45	33	26	85	24 Answer: 33

193	-35	87	178	250	224
148	520	134	118	150	-531
Answer: 134

-5	-14	-43	4	49	-13 Answer: -43

33	38	17	87	47	63	45 Answer: 87

4	5	1	6	5	4	2
8	4	5	7	6	5	2
Answer: 7

7	5	7	2	5
8	4	6	5	2
Answer: 4

452	293	141	125	521	184	163
425	167	830	281	250	168	189
Answer: 281

3085	9116	3640	2033 Answer: 3085

853	433	911	961	226
545	523	505	618	542
526	551	564	565	509
Answer: 551

624	130	575	235
186	927	291	317
15	898	164	149
Answer: 15
---
[[+0.79 +2.35 +1.42 -4.53 +0.52]
 [-2.42 -0.58 -0.94 -2.91 +3.68]
 [+0.08 -3.48 +6.03 +3.70 -7.01]] ==> -3.48

[[+0.02 +7.43 -0.26 +1.03]
 [-6.02 +7.94 -5.56 -6.07]
 [-2.82 +4.57 -4.21 -5.24]] ==> -5.56

[-0.92 +5.25 -0.61 +6.38 +0.14 -1.35] ==> -0.61

[[-0.53 +7.19 +1.34 +6.57 +0.59 +0.36]
 [+4.00 +0.10 +0.18 +0.18 -5.45 +4.64]] ==> +0.10

[[-8.24 +0.23 +2.52 +0.18 +0.53 -0.39 +0.79]
 [-1.75 -0.75 +2.01 -2.62 +2.32 -0.05 +3.52]] ==> -1.75

[[-0.56 -0.34 +1.57 -2.42 +1.34]
 [+0.22 -0.28 -5.92 -1.09 -1.50]] ==> -1.50

[[+2.76 -6.13 -0.49 -5.15 -1.56]
 [+1.44 -2.84 -0.22 -0.93 -4.90]
 [+0.66 -2.44 -0.20 -3.11 -4.88]] ==> -4.90

[[-2.51 -6.87 -1.47 -0.36 +5.73]
 [-2.27 +7.03 -2.32 +3.67 -3.94]
 [-0.08 +5.87 +2.64 -5.89 -3.58]] ==> -3.94

[[-2.18 -3.29 +0.52 -4.85 -2.50 -4.36 +1.18]
 [+0.15 -3.98 +0.36 +1.36 +0.24 +0.56 -0.61]
 [-1.45 -6.33 +2.26 +3.67 -1.90 +4.24 -0.50]] ==> -4.36
---
[-2.17, -0.53, -2.40,  4.51, -7.02] Answer: -0.53

array([[-1.50, -0.14, -1.99,  1.22, -0.79],
       [ 2.09, -0.37, -1.16, -5.99, -2.43]]) Answer: -0.14

[ 3.02,  3.22,  3.46,  0.39,  3.80, -8.12] Answer: 3.22

[ 4.28,  4.76, -5.76, -6.39,  0.04,  4.57, -5.69] Answer: 4.76

array([[-6.34, -1.79,  2.52,  6.10,  6.13,  6.84,  7.83],
       [-5.84, -2.62,  3.34,  5.32,  4.19,  4.23,  5.86]]) Answer: -1.79

[-2.30,  4.00,  1.28,  5.93, -8.22] Answer: 4.00

array([[ 6.36, -6.95, -4.88,  5.97, -4.94,  5.38, -4.00],
       [-6.29, -6.02,  3.33,  5.04,  5.90, -6.28,  5.44],
       [ 5.50, -5.09,  6.41,  5.34, -6.18, -6.34, -5.80]]) Answer: -6.95

array([[ 5.32, -1.29, -5.56, -6.79, -1.40],
       [ 5.82, -1.68, -8.10, -8.34, -1.65],
       [ 4.43, -1.12, -6.82, -7.67, -1.66]]) Answer: -1.29

[-3.77,  6.74,  3.12,  1.63, -4.32,  4.86] Answer: 6.74
---
Input:
array([[-0.95,  1.48,  2.88,  2.95,  4.82],
       [-7.72,  1.70,  5.33,  8.36, -0.92],
       [-3.78,  3.09,  2.04,  5.20,  5.19]])
Output: -7.72

Input:
array([[ 7.97,  4.46, -0.48, -2.95,  2.27, -1.76],
       [ 5.72,  2.56, -3.54,  3.33, -2.56, -3.88],
       [ 2.49,  1.51,  4.72, -7.40,  6.09,  1.98]])
Output: 5.72

Input:
array([[-4.04,  7.96, -0.08,  4.22,  1.48],
       [ 0.54,  0.97, -0.39,  1.80, -0.39],
       [ 0.97,  0.28, -0.41,  1.49, -0.50]])
Output: 0.54

Input:
array([[ 1.37,  4.34, -4.23,  3.27],
       [-0.20,  6.20, -6.60,  1.06],
       [ 2.96, -6.60,  7.10, -1.74]])
Output: -0.20

Input:
array([[-0.46, -2.17,  2.49,  3.58],
       [-2.85,  7.84, -4.79, -2.92],
       [-0.41,  0.07, -0.74,  0.47]])
Output: -2.85

Input:
array([[-2.61, -4.37, -4.63,  6.87, -1.02, -1.54],
       [ 3.95, -0.91,  1.53,  1.71, -4.23,  2.47],
       [ 4.50,  7.30, -6.28,  1.56,  1.15,  5.92]])
Output: 3.95

Input:
array([[ 1.74,  2.69,  2.99,  0.28],
       [-5.70,  7.09,  3.74, -2.11],
       [ 1.26, -2.31, -2.05,  1.37]])
Output: -5.70

Input:
array([[ 2.91, -0.10,  6.37, -7.38,  6.91,  2.61],
       [-4.34,  4.43,  0.76,  0.98,  3.16, -3.02],
       [ 4.34, -4.31, -1.83, -0.75, -0.03,  7.12]])
Output: -4.34
---
+2.23  -3.62  -6.42  -3.44  -5.70  -4.57  -6.93 value +2.23, -6.93

-5.95  -1.28  -6.19  +3.97  +6.25  -5.03 value +6.25, -6.19

+5.58  +6.45  +6.07  +6.79  +6.11 value +6.79, +5.58

-3.77  -0.19  +0.39  +3.00  -5.08  -0.52  -4.23
-1.35  +4.09  -1.20  -0.99  +3.27  +0.49  -5.93
-1.23  -1.51  -1.12  +1.82  -4.53  -0.99  -6.13
value +4.09, -6.13

+1.61  -0.60  +0.70  +0.96  +7.45
+1.74  +5.91  +5.02  +0.96  -3.46
+1.74  -1.88  +2.86  +0.96  +0.27
value +7.45, -3.46

+6.95  -2.48  +4.66  +0.81  -3.39  -1.09  -3.84 value +6.95, -3.84

+0.88  +6.41  -0.98  +3.93  -2.44
+2.46  -7.89  +0.63  -4.34  -2.43
value +6.41, -7.89
---
 14.52  -10.86    1.20   12.61   -4.76   -8.40 -> -10.86
-102.2   -79.3   139.8  -182.8    97.4    45.1   117.8 -> -79.3
  23.488  -156.246   145.125    15.359    86.299 -> -156.246
-0.19  -0.01  -0.04   0.11   0.05 -> -0.01
 0.070   0.148  -0.183   0.173   0.124   0.135 -> 0.148
 0.151   0.110   0.156  -0.140 -> 0.110
 -59.2  -140.3   -49.5   100.9   187.9 -> -140.3
---
-1.97  +0.37  -6.62  +2.12  -0.61
+1.21  -1.86  -2.92  -0.23  -1.68
+4.25  -1.96  -0.24  -1.91  -4.51
--> -1.97

+2.88  +0.38  -1.47  -0.81  -2.25  +2.75  +2.91
-1.48  +1.83  +6.55  -1.50  +1.14  +4.43  -1.92
-2.67  -2.17  +8.31  -4.28  -4.31  +1.66  +2.34
--> +2.88

-0.06  -4.02  -6.71  -0.93
+6.69  -0.61  -6.13  +7.60
+6.09  +4.92  -0.87  +0.83
--> -0.06

-4.04  +1.16  -0.61  -3.78
+3.80  +0.05  -4.71  +4.80
-2.49  +0.96  -6.44  +0.34
--> -4.04

+3.51  -3.80  +0.06  -6.40
+3.02  -5.55  -0.52  -6.09
+2.51  -4.80  -0.66  -6.44
--> +3.51

+3.60  +0.14  +0.30  +7.97  -0.45
-2.76  +1.81  +1.80  +0.32  -0.12
+2.28  -4.44  -0.97  -2.06  +0.73
--> +3.60

-2.96  -3.59  -3.25  -2.52  -0.36  -1.35  -1.04
+3.06  +7.24  +1.91  -1.55  +3.64  +1.10  -2.87
-2.22  -3.13  +2.66  +1.25  -6.77  +1.16  +0.54
--> -2.96

+3.39  -4.65  -0.65  +0.52  +2.89
-2.12  -0.23  +0.04  +1.80  -0.58
-4.40  +6.62  -4.80  -7.75  +4.31
--> +3.39

-0.66  +0.82  +0.61  -0.53  +2.14  +0.42
-0.66  +0.29  +2.12  -7.00  -1.47  -1.00
-2.36  -1.06  +0.75  -0.29  -1.49  +0.43
--> -0.66
---
[[-3.59 -2.08 -0.48 +3.41 +1.71 -0.50]
 [+5.52 -1.12 -5.28 -4.24 +3.95 +2.77]
 [+0.20 -0.29 -6.28 -5.16 +5.10 +4.34]] ==> +2.77

[[+5.04 +6.50 +4.27 +0.97]
 [-3.95 +1.74 -4.83 -8.43]
 [-5.49 -5.43 -1.09 +6.14]] ==> -8.43

[[-0.85 -7.07 -1.12 +2.49]
 [+4.72 +2.85 +0.98 +0.72]
 [+5.31 -2.49 +5.56 +0.08]] ==> +0.72

[[-2.97 +0.31 -0.13 +1.50]
 [+3.18 -1.44 +2.41 +1.31]
 [-1.26 +4.27 -7.64 +1.34]] ==> +1.31

[[+0.10 +5.92 +1.39 +3.19 +6.90]
 [-1.11 +6.43 +6.38 -3.14 +0.64]
 [+0.95 +1.11 +8.14 -2.38 +3.11]] ==> +0.64

[[-0.39 -0.90 -3.97 +0.92 -3.27 -8.02]
 [+0.13 -6.93 -3.62 +5.18 +1.58 -0.80]
 [+0.07 -5.93 -3.41 +4.43 +0.96 -1.42]] ==> -0.80
